These are the activations of a small neural network, seen along a few directions. Each row is one input.
In each table, some parts of the input vary, and every possible input appears once, in random order.
Descriptions start from the smaller parts, as in this example, which fits no table here: one of 8 places around a ring, together with either a single point or one of 9 places along a line or (one of 3 separate values, together with one of 6 places along a line).
Shared parts are said once, and a part with two or three values counts as separate values.

Other details of the inputs shift rows strongly along two fixed directions, in all tables alike. That doesn't count.
These rows show it; all are for the same input, with only those details redrawn:
[-27 -12 -13  25 -18  -3  -6  15  -1 -23  34  -4   7 -10  -4]
[-11 -19  21   9  -8  34 -34 -30 -15   3  16 -24  32  -6   0]
[ -1   6 -28  -5  -1 -31  12  -5  -7  -9   5  33 -36  11 -31]
[-11   7 -40   6  -8 -43  21  17   0 -21  16  37 -41   7 -29]
[ -4   3 -23  -1  -3 -24   7  -5  -7  -9   8  26 -28   8 -26]
[ -7 -19  26   4  -5  40 -38 -40 -18   8  10 -25  34  -4  -1]
[ -7 -24  36   5  -5  53 -47 -47 -20  12  11 -36  47  -7   4]
[-11   6 -39   6  -8 -42  21  17   0 -21  17  36 -40   6 -28]

Table:
row 1: [ -3   4 -41  -3  -9 -48  36  50  11  -3  -5  11 -43  -9 -25]
row 2: [ 24  47 -65  27   8 -61 -12   2  46 -23 -67  38 -67  23 -29]
row 3: [ 25  12  14 -41   7   5  -8 -54 -18  27 -26   3  -5  26 -26]
row 4: [-43   3   9  25 -27   0   9  37  21 -31  43   0  26 -13  40]
row 5: [-13  -7   0  33  -3   5  14  65  12 -22  21 -25  28 -17  38]
row 6: [ 47  -2  -6 -35  25   3   9 -16 -14  27 -40 -11  -8   5 -15]
row 7: [ 15  -1  -9   4   9  -8  15  36  -3  -5  -8 -17  -1   1   8]
row 8: [  2  -5  29  -3  14  19 -13 -10  -4  27 -19  -3   1  -2   6]
row 9: [ 21   3 -27 -17   7 -30  29  25   3   9 -17   3 -33  -1 -21]
row 10: [ 29   8  29 -22  22  15   1 -15  -5  32 -32  -4  -2  11   5]
row 11: [ 23  10  13 -32  20   8  -9 -62 -17  27 -22  34 -17  20 -21]
row 12: [ 17  -7   9 -10  15   1 -12 -20 -16  27 -28   7 -28   6 -21]
row 13: [-14   4  19  -1 -11  17  -5  -6   3   0  15 -10  29   1  12]
row 14: [-37 -11  13  27 -17  21 -10  14   8 -18  37 -15  37 -15  22]
row 15: [-12  -5 -33  -3 -11 -22  16   7   2 -11  15   8 -13  -9 -25]
row 16: [ 43   9  17 -37  25   2   1 -27 -16  38 -46  -4 -21  22 -18]
row 17: [-36 -15   5  38 -26   2  -3  64  11 -16  26 -42  21 -22  20]
row 18: [-15 -10  36   7  -2  38 -28 -32  -3   2  17   2  32  -8  30]
row 19: [ -7   2   2  22   2  -5  22  56  16 -21  12  -1   9 -11  46]
row 20: [  6  19  -7 -11   7 -32  27  26   8  12 -19  27 -39  10  -9]
row 21: [-33   1   6  17 -12  -1   6  15  14 -22  31  17   9  -9  28]
row 22: [ 43  47 -35  -8  11 -13 -45 -89  28  -9 -69  27 -22  42 -35]
row 23: [-28  -8 -30  13 -30 -16  15  37  11 -26  36 -17  13 -19  -6]
row 24: [ 20  -1  32 -14  12  45 -16 -35 -13   9  -3 -28  54   6  24]
row 25: [ 12 -17  22 -17  -3  45 -22 -37 -13  14   4 -50  54  -9   3]
row 26: [  7  -9 -29  -4   5 -27  14  14  -3  10 -13  17 -43 -10 -30]
row 27: [ 46   3  -6 -45  20  12   4 -48 -20  19 -26  -9  11  12 -19]
row 28: [-27  -5 -10  26 -24  -2   9  43   9 -34  43 -29  30  -9  15]
row 29: [  6 -29  29  -7   5  43 -32 -28 -13  35 -17 -44  27 -19  -2]
row 30: [-42 -11 -17  33 -26  -9   4  39   8 -34  43 -13  13 -14   4]
row 31: [ -4  20  -4  -5  -2 -20  29  15  14 -18  15  29  -9   9  19]
row 32: [-29  -7  20  36 -12   9   9  61  22 -20  28 -19  25 -21  54]
row 33: [ 46  14   0 -42  23   4   4 -45 -22  16 -29   2   0  28 -16]
row 34: [  7  25 -26  -7   6 -36  44  26  11 -27   9  42 -20  13  17]
row 35: [-12 -12  47   9   6  36 -24  -8   3  18  -6 -12  21 -12  38]
row 36: [ -4  -3  -8   5   3 -20   7  22  -1   6 -11   5 -30   0 -14]
row 37: [-12 -29  10   7 -12  39 -31 -29 -12   4  20 -34  41 -22  -3]
row 38: [  2 -15  38   6  12  37 -29 -19  -9  28 -13 -12  14  -9  12]
row 39: [ -2  20  -2  -6   3 -35  30  32  16   3 -13  38 -42   7  11]
row 40: [-14   3   8  12 -10  11   7  18   8 -17  28 -14  32  -4  21]
row 41: [ 22   0  10 -28  13  11 -19 -62 -24  24 -20  13 -11  18 -29]
row 42: [  0   8  -2   1  12 -25  15  14   7   5 -12  48 -47   1   6]
Question: Changing only one part turns row 39 into row 4. The same change can be made to row 8. Which row results?
Answer: row 14
Question: What is each input in this table made of?
Answer: one of 2 separate values, together with either a single point or (one of 4 places along a line, together with one of 5 places along a line)
Question: Which other rows does row 30 become when the choice among 2 separate values takes its other values? List them by row number.
Answer: row 36
Question: A walk changes only the place on the line of 4. It starts at row 4 and steps to row 13. List the rest of the walk in order.
Answer: row 3, row 23

Table:
row 43: [ 50  39 -32 -24  26 -36  -1 -46  10  12 -66  44 -62  35 -38]
row 44: [ 41   3 -20 -52  30 -32  32 -30 -26  32 -33  41 -61  18 -48]
row 45: [-37 -17 -23  31 -26  -6  -6  26   2 -25  39 -12  10 -16 -13]
row 46: [-41 -13   7  47 -26  21 -29  12  13 -31  37 -20  35 -19  25]
row 47: [  3 -21  36 -18  -3  57 -47 -75 -30  24   9 -36  53   2 -13]
row 48: [ 39   7 -17 -63  20 -34  39 -31 -34  31 -20  45 -54  25 -47]
row 49: [-21  19 -43  21 -20 -47  15  29  26 -36  12  33 -35   2  -6]
row 50: [ 47  17  15 -34  29  -7   9 -12  -5  38 -58   5 -29  21  -5]
row 51: [-23  -8 -25  26 -20  -1  -6   9   9 -19  22 -19  18 -16 -17]
row 52: [ -7  -4 -43   0 -10 -44  43  57   3 -13  16  12 -32 -12 -18]
row 53: [ -5  12 -21  -3   0 -44  48  60  16 -10   6  25 -38  -2   5]
row 54: [ 21  -8   9  -9   7  29 -44 -48 -11  18 -38 -39  17   6 -20]
row 55: [-14   9  -4  41  -3  -3  -3  49  32 -30  -1 -11  14  -8  41]
row 56: [ -7 -25  -4  31 -10  20  -8  49   4  -8  14 -57  35 -29  13]
row 57: [ 15   8  46 -26  17  37 -17 -58 -15  24  -9   9  25  16  21]
row 58: [-37  -9  25  38 -14  24 -12  32  13 -21  31 -11  38 -18  47]
row 59: [ 14 -16  68 -20  17  59 -25 -40 -23  47 -14 -33  40  -4  22]
row 60: [  6  -7  40 -10   1  52 -49 -76 -13  12   3 -14  43   9   8]
row 61: [-27 -10  11  10 -12  -3  28  49   1 -17  44  -3  12 -12  27]
row 62: [-14  23 -27  16  -3 -42  34  46  29 -28   7  41 -29   2  16]
Question: Changing only one part turns row 53 into row 59. The same change can be made to row 62. Which row results?
Answer: row 58
Question: What is each input in this table made of?
Answer: one of 4 places along a line, together with one of 5 places around a ring
Question: Which other rows does row 54 become when the place on the line of 4 takes its other values? List them by row number.
Answer: row 45, row 47, row 51
Question: A walk changes only the place on the ring of 5. It starts at row 43 and steps to row 54. List the rest of the walk in order.
Answer: row 56, row 50, row 55

Table:
row 63: [  4  15 -23   6  -1 -22   7  12   9 -14  -7  10 -15   9  -8]
row 64: [ 22  18   8 -26  11   1  -5 -45   1  11 -25  20  -7  18  -1]
row 65: [ 20  -2   3 -14  15   5 -13 -38 -12  20 -23  16 -19   7 -19]
row 66: [ 30  14  -1 -19  13   1 -10 -38  -2   7 -31   4  -6  20  -8]
row 67: [  4   4  -6 -11   5 -10  13  -5 -11   3   6  13 -11  10 -17]
row 68: [  9  13  -6   1   8 -25  24  39  10  -1 -15  11 -26   7   9]
row 69: [ -2  16  -1  -4   2 -10   3 -10   8   3  -7  20 -13  11  -8]
row 70: [ 22  13   3 -14  13   1 -11 -32  -4  16 -30   3 -10  19 -19]
row 71: [ 14  -1  10 -18  12  -1  20  19  -1  19 -13  -4  -5  -4   8]
row 72: [  4  -3  -5 -10  -3  -2   2  -6  -3  11  -4  -6  -4  -4 -16]
row 73: [-10  -3 -14  22   5 -24  28  58  10 -15  10  19 -23 -13  19]
row 74: [-21  -3 -24  12 -15 -28  25  39   1 -22  32  12 -16  -5  -9]
row 75: [ -1  -8   5   1  -4  19  -9  -5  -1   2   5 -24  28  -9   4]
row 76: [-31 -28  22  33 -22  45 -23  17  -1 -26  49 -53  71 -25  41]
row 77: [  6 -26  70 -11  10  69 -26 -21 -24  31   3 -51  62 -10  40]
row 78: [  0 -10  -4   2   3  -1 -11 -13  -7   4  -5   8 -14  -4 -10]
row 79: [-15  -5  27   8 -11  26 -25 -16   4   6   7 -17  26  -6  13]
row 80: [ -7  -2 -16  -9  -6 -23  18  10 -10  -4  13  15 -23   2 -18]
row 81: [-26   8 -41  32 -21 -44  22  60  21 -36  22  11 -27  -5  -8]
row 82: [-14  -5 -15  24  -2  -6  -1  18   5 -16  14   7  -4  -8  -2]
row 83: [  1 -14  12  14   2  32 -27 -19  -2  -7   5 -19  31 -10  20]
row 84: [ -5  -1 -26  -8  -8 -28  18  16   2  -1   2   9 -26  -4 -22]
row 85: [ 19  10  39 -26  18  16   1 -21  -2  33 -29   8  -2  11  19]
row 86: [ -3 -15  15  16   2  35 -29 -18  -6  -1   5 -19  33 -11  14]
row 87: [ 15   6 -18 -15   3 -11  12  -7   2  -2  -8   6  -7   3  -8]
row 88: [-44  -9  -2  33 -29  -2  -4  36  18 -26  35 -12  15 -19  18]
row 89: [ 21   7  -5 -27  13  -4   5 -26  -7  21 -22   8 -13  11 -27]
row 90: [  0  13   3  -4   0  -1  -3 -14   7   0  -6  14   0   8   2]
row 91: [-30 -12  -9  29 -19   1   8  40   3 -31  45 -15  27 -15  16]
row 92: [ 18   8  -2 -19   6  -9 -10 -29  -6  16 -30   6 -23  16 -23]
Question: Changing only one part turns row 63 into row 75. The same change can be made to row 66. Which row results?
Answer: row 87
Question: What is each input in this table made of?
Answer: one of 5 separate values, together with either a single point or one of 5 places along a line
Question: Which other rows agree with row 73 in the choice among 5 separate values? List them by row number.
Answer: row 65, row 78, row 82, row 83, row 86
Question: Which other rows agree with row 74 in the choice among 5 separate values? List them by row number.
Answer: row 67, row 76, row 77, row 80, row 91
